A small network was shown many inputs. Here are its activations along a few directions, one row for each input.
In each table, some parts of the input vary, and every possible input appears once, in random order.
Descriptions start from the smaller parts, as in this example, which fits no table here: line(6) and (point or (values(2) and ring(5)) or line(11)).
Shared parts are said once, and a part with two or three values counts as separate values.

Other details of the inputs vary at random and push rows far along two fixed directions, the same in every table; ignore that.

Rows:
row 1: [ 10.6   6.4   6.3  25.6 -54.9  -9.2  -5.8 -25.9  14.2   0.2   9.6 -32.4]
row 2: [ 21.2  18.0   1.2  24.9 -25.1   3.0   8.1   5.4  36.2   5.3  39.9  -1.1]
row 3: [-10.2 -25.5  12.1 -27.7 -20.4 -11.5 -10.7  -0.3 -46.6 -52.2   8.3 -53.2]
row 4: [-24.1 -20.9  -4.1 -12.5  13.6  -3.7 -17.8 -20.9 -47.0 -31.9 -41.2 -24.5]
row 5: [-29.0 -16.1   0.8 -27.7  11.7 -11.7  -6.2   9.7 -39.1 -15.6 -28.4  -0.8]
row 6: [16.8 23.7 -0.8  1.9 21.4  1.3 24.1 -0.6 30.0 51.0 -5.8 64.3]
row 7: [ -2.3  25.2 -13.6   8.3  56.7  16.4   9.2  25.9  43.6  58.4 -21.3  87.8]
row 8: [-17.3  -6.7  -7.3 -19.3  36.5  -3.8  -1.4  14.6 -28.4   8.7 -31.1  16.9]
row 9: [ 21.8  24.6  -3.3  36.0 -29.3 -11.6   4.0   1.7  42.2  29.7  19.3  11.8]
row 10: [ -1.8   3.2   7.3  28.8 -62.2 -10.6  -5.1 -27.1   5.1  -6.0  12.0 -39.4]
row 11: [ 17.8   5.8   4.1   9.7 -29.3  -1.7   9.4   6.2  21.5  14.3  39.5 -12.5]
row 12: [-32.9 -19.2 -15.2 -20.1  82.0  18.9  -7.9  -2.1 -28.3   9.8 -62.1  47.0]
row 13: [18.5 18.9 -1.9 -2.2 30.3 26.1 26.8 35.9 60.6 59.3 17.2 60.5]
row 14: [-16.9  -6.3   4.0  -7.4  -2.6 -16.7 -14.9  -1.6 -23.5 -28.7 -17.8 -11.9]
row 15: [ 24.9   5.2   3.5  19.3 -37.9   6.2   0.1 -21.5  20.1  -0.9  25.3 -35.0]
row 16: [ 10.9   4.7   3.6  20.2 -38.3   7.6   4.9 -17.2  21.3  -2.4  27.9 -23.0]
row 17: [ -1.7 -11.6   2.3 -13.8 -10.2 -10.7 -12.7  -5.4 -31.9 -51.3   4.2 -39.8]
row 18: [-15.9 -22.6   3.7  -4.7 -20.4   0.8 -11.7 -24.8 -42.8 -48.8   4.8 -50.2]
row 19: [ 22.7  21.3   5.5  15.1 -33.1  -6.7   7.6  11.4  39.3  41.6  14.5   8.2]
row 20: [ -3.2  -4.0  -0.1 -15.2   2.3 -13.2  -5.7   8.1 -19.0  -0.8 -19.1  -7.5]
row 21: [-20.6 -25.5  -5.8 -39.8  63.7  10.5  -0.1  18.6 -45.3 -19.1 -22.9  10.7]
row 22: [ -4.6 -23.0  10.4 -23.3 -20.4 -16.5   2.3 -24.6 -61.5 -58.4  11.0 -42.0]
row 23: [ 29.6   6.6   2.4   4.7 -38.4  -5.0   7.9   4.1  19.3   5.2  38.9 -26.8]
row 24: [ 12.5  14.9   7.6  19.5 -28.8  -0.9   4.3   4.6  29.6  -2.7  31.9  -9.1]
row 25: [-33.4 -11.3 -13.2 -15.8  76.6  22.3  -4.3   2.7 -17.4  20.2 -56.4  55.1]
row 26: [  9.0  23.8   4.7  31.9 -43.1 -12.9   1.8   1.7  34.9  16.7  18.6   2.1]
row 27: [-24.4 -21.8  -9.6 -29.1  84.2  13.9  -5.7  20.0 -31.0 -19.4 -30.2  36.6]
row 28: [-25.6 -23.7   4.8 -17.4 -26.9 -28.2 -14.0  -6.8 -57.2 -40.8  -6.2 -47.4]
row 29: [ 26.8  14.7   1.5  20.9 -20.8  19.1   8.1  -9.7  45.4  22.4  23.8  -2.0]
row 30: [ 22.3  16.0   4.5  11.9 -21.3   2.6   4.8   5.4  37.7   2.1  31.4  -3.6]
row 31: [-16.9  -5.9  -4.2 -13.3  34.8 -10.6 -14.1   5.9 -24.8 -14.9 -31.6  10.1]
row 32: [ 15.5  11.1 -11.3  10.7  49.5  36.7  14.6   6.5  42.8  48.9  -3.6  51.4]
Each input here is: values(2) and (point or (values(3) and ring(5))).
The inputs of row 20 and row 23 match in every part but the values(2) part. If row 31 is changed in the same way as row 20 into row 23, which row does it become?
Answer: row 17
Which other rows does row 22 become when the values(2) part takes its other values? List them by row number.
Answer: row 6
Which other rows does row 12 become when the values(3) part takes its other values? List them by row number.
Answer: row 8, row 9
Which other rows does row 3 become when the values(2) part takes its other values? List them by row number.
Answer: row 19

Rows:
row 33: [ 8.0  4.9  1.3 -2.5  1.5 12.0 11.0 17.9 31.3 31.1 10.3 17.3]
row 34: [ -0.5  -8.3  -2.7  -2.4  -1.1   8.3   4.8 -18.3 -12.9 -11.3   7.2 -15.3]
row 35: [  5.4  -4.6   7.6   5.4 -34.0   3.7   5.2 -21.7  -2.3 -20.8  25.7 -32.4]
row 36: [-32.7   6.8  -9.6  -2.6  36.9 -11.1 -10.1  -2.0 -15.2  15.0 -60.6  45.5]
row 37: [-16.4 -28.6   2.4 -30.8  30.5   2.6  -4.5 -22.1 -62.7 -41.4 -27.4 -19.0]
row 38: [-24.1 -28.2   1.3 -22.6   4.1  -2.0 -15.5   6.4 -44.2 -37.6  -9.7 -38.4]
row 39: [ -3.8  -7.5  10.3   8.8 -50.9 -25.4 -10.2  -4.8 -21.7 -37.2  28.3 -43.8]
row 40: [ -9.2   3.3  -6.7 -20.1  53.0   6.5  11.2  18.1  -7.6  23.9 -16.2  53.7]
row 41: [ 15.3   4.0  -2.8  12.3  -4.4   5.9  -3.3  -7.2  15.8 -18.5  19.2 -15.0]
row 42: [-11.7   9.2  -9.7  24.4  19.3  10.1  -8.6 -20.9  19.3  34.0 -41.4  34.0]
row 43: [ 2.6 13.5 -5.1 -6.9 54.1  4.4  2.8 27.7 22.6 19.4 -6.8 53.1]
row 44: [ 41.3  18.8   7.6  18.3 -48.7  -6.3  13.5  -2.3  40.6  41.9  32.6 -13.3]
row 45: [ -4.3 -19.0   7.9  -9.8 -37.1 -22.3 -23.0  -0.5 -37.9 -57.0  10.4 -70.3]
row 46: [ 14.2  10.7   7.1   9.4 -29.3 -11.5  11.0   5.1  20.4  10.2  28.4   6.3]
row 47: [-9.2 -7.8 -3.2  1.3 33.0 22.6  1.9 -0.6  0.6 -0.7 -2.2 13.0]
row 48: [  1.4   2.8  -3.7 -22.3  49.2   0.5  14.6  11.7  -5.1  21.2 -21.2  52.5]
row 49: [  3.7  24.0  -1.7  36.6 -40.5  -6.3  -5.3  -9.5  38.6  46.9 -18.1   3.3]
row 50: [ -3.5  -6.5  -0.8  -7.3  -2.1   3.5  -3.7  16.1  -6.7 -13.6   0.0 -15.3]
row 51: [ 16.9  16.5   4.2  16.7 -31.1 -11.9   4.8   7.2  24.5  -0.8  30.1  -3.0]
row 52: [ 29.3  19.6  -1.0  14.0 -39.4   4.7  14.2   4.2  40.8  43.4  31.2  -4.1]
row 53: [-22.6 -23.6  -2.7 -20.0  37.1  12.0 -10.8  -4.5 -38.2 -47.9 -19.9  -8.7]
Describe the family of inputs behind these rows.
Answer: values(3) and (point or line(6))
The inputs of row 36 and row 42 match in every part but the values(3) part. If row 43 is changed in the same way as row 36 into row 42, which row does it become?
Answer: row 41
Which other rows agree with row 45 in the values(3) part? List them by row number.
Answer: row 33, row 38, row 44, row 49, row 50, row 52
Which other rows does row 48 become when the line(6) part takes its other values? List them by row number.
Answer: row 39, row 40, row 43, row 46, row 51

Rows:
row 54: [  0.7  12.7   4.1  11.7 -33.0 -10.9   3.0  -4.0  15.5  17.7   5.4   0.4]
row 55: [-13.1 -20.4   5.7 -10.5 -18.6 -22.8 -19.3 -24.1 -51.5 -56.6 -16.4 -51.5]
row 56: [ 19.4  -7.6  13.3   4.6 -65.3  -2.7   1.5  -9.3  -0.7 -37.0  59.2 -71.2]
row 57: [-31.7 -12.2  -1.3 -22.1  25.8 -18.2 -17.8   6.8 -39.3 -30.8 -39.0   5.9]
row 58: [  6.6  -5.2  -1.3 -34.1  47.0   7.4  14.5  32.0  -9.4  11.9   1.2  32.2]
row 59: [-15.3  -5.8   2.6  -9.5 -13.4 -17.2  -9.2   2.1 -22.8 -10.5 -19.0  -9.6]
row 60: [ 17.1  26.0  -0.6  35.0 -23.1   8.0  15.8   0.5  58.1  49.5  18.8  25.9]
row 61: [ 25.9  11.9   5.9  36.7 -89.9 -21.6  -3.6 -12.6  27.2  10.6  38.8 -50.1]
row 62: [ 18.4  18.0  -2.4  21.2   9.0  17.6  15.3 -10.6  46.0  44.7   2.2  39.0]
row 63: [-26.3 -22.7  -0.6 -30.8  44.6   6.4  -8.2 -13.5 -47.1 -16.9 -42.3   5.3]
row 64: [ 22.5  17.9   6.7  46.2 -84.2 -19.7  -5.1 -19.3  29.7  -1.4  43.6 -44.1]
row 65: [ 23.4   6.4   6.7  -6.7 -16.3  -2.9  19.9  11.5  11.2  12.4  41.8  -1.8]
row 66: [20.2 23.8 -8.4 19.5 10.9 19.8 17.2  7.2 54.4 65.5  3.7 43.5]
row 67: [-21.9 -29.7   2.3 -44.5  43.1  -9.0  -3.7  11.3 -69.4 -59.1  -6.9  -8.2]
row 68: [ 33.7  33.2  -0.3  35.7 -10.0  11.2  14.0  -8.8  63.7  51.3  16.5  33.2]
row 69: [ 19.5  -1.8  10.4  18.5 -78.9 -23.7  -5.9 -30.1  -8.3 -20.0  21.5 -65.9]
row 70: [-25.9  -7.9   1.1  -7.0   7.6  -7.5  -5.8  -5.5 -20.6 -13.4 -21.4  11.5]
row 71: [ 12.9  15.2   7.8  29.5 -65.1 -12.2   5.1  -9.0  26.0  18.9  27.1 -26.2]
row 72: [17.4 20.1 -6.6 21.8  9.5 19.4 13.8 -6.2 47.4 45.7  4.0 38.7]
row 73: [ 24.1  16.1   9.3  37.3 -94.1 -24.0   0.8  -8.1  27.4  11.8  36.3 -49.2]
row 74: [-14.9 -11.3  -6.2  -3.9  19.4   7.6  -2.2 -10.0 -16.9  -6.1 -18.8   4.8]
row 75: [ -0.1   0.1 -10.5 -24.0  96.4  51.8  18.9  33.0  34.4  32.8  -5.8  76.5]
row 76: [-27.7 -26.8   3.2 -12.9 -20.7 -15.4 -18.2 -17.9 -54.9 -43.4 -12.8 -49.0]
row 77: [ -2.3  21.8  -4.3  10.9  25.1   5.9   5.0  13.6  33.3  35.8 -13.8  57.4]
row 78: [ 38.6   9.9   8.8  15.9 -55.7   6.1  10.4   8.5  39.9   0.9  61.4 -39.6]
row 79: [-18.1 -14.5  -6.2 -25.2  42.9   8.0  -7.8   1.6 -31.5  -3.5 -42.4  10.6]
row 80: [-14.6 -19.5  -2.2 -12.5  -6.6  -9.3 -13.4  -7.3 -41.9 -24.2 -20.7 -31.6]
row 81: [-26.2 -22.5  -5.1 -19.2  17.3 -12.1 -20.4  -7.2 -54.8 -45.5 -32.2 -27.1]
row 82: [  7.4  -7.5   5.6 -20.5  -1.9 -17.2   3.2  13.2 -23.1 -33.0  22.5 -17.9]
row 83: [  7.0  14.5  -6.5   3.7  29.8  21.9  11.1   2.1  30.0  47.2 -12.7  42.8]
row 84: [ -3.5  14.1  -5.8   5.1  29.2   2.4   1.2  19.4  24.9  30.3 -19.4  38.5]
row 85: [-25.1   3.1 -10.7 -13.7  84.0  19.7   1.5  24.2   4.3  28.3 -47.6  72.8]
row 86: [-10.0  -2.4  -3.0  -2.5  20.5   4.5  -7.9 -10.0 -16.3 -11.6 -20.7   5.1]
row 87: [-30.0 -22.1  -4.3 -28.4  37.2  -5.8 -20.7  -7.5 -57.3 -45.4 -44.6 -13.7]
row 88: [-11.2 -27.7   8.5 -19.3 -10.2  -1.0 -12.9  -3.7 -46.4 -77.0  22.0 -58.5]
row 89: [ 31.4  13.1   3.0   8.1 -12.8   4.4  26.3  10.5  33.5  21.2  49.2  16.9]
row 90: [ -8.0  10.8 -11.8   3.9  66.7  30.1   9.8  16.7  40.4  57.0 -25.3  81.6]
row 91: [-12.3  -6.0  -6.9  -0.7  20.8   2.8  -7.4  -4.5 -17.1  -9.2 -20.2   5.0]
row 92: [ 14.1  16.2  -0.5  27.2 -34.8 -11.3  -5.4  -1.6  31.1  15.1  17.4 -10.7]
row 93: [-22.3 -30.9   0.5 -44.3  47.9   9.4 -13.4  16.3 -49.0 -63.6 -10.6 -21.7]
Describe the family of inputs behind these rows.
Answer: ring(5) and (values(2) or line(6))
Which other rows agree with row 66 in the ring(5) part? List them by row number.
Answer: row 54, row 56, row 63, row 65, row 71, row 76, row 83
Which other rows does row 78 become when the values(2) part takes its other values? List them by row number.
Answer: row 58
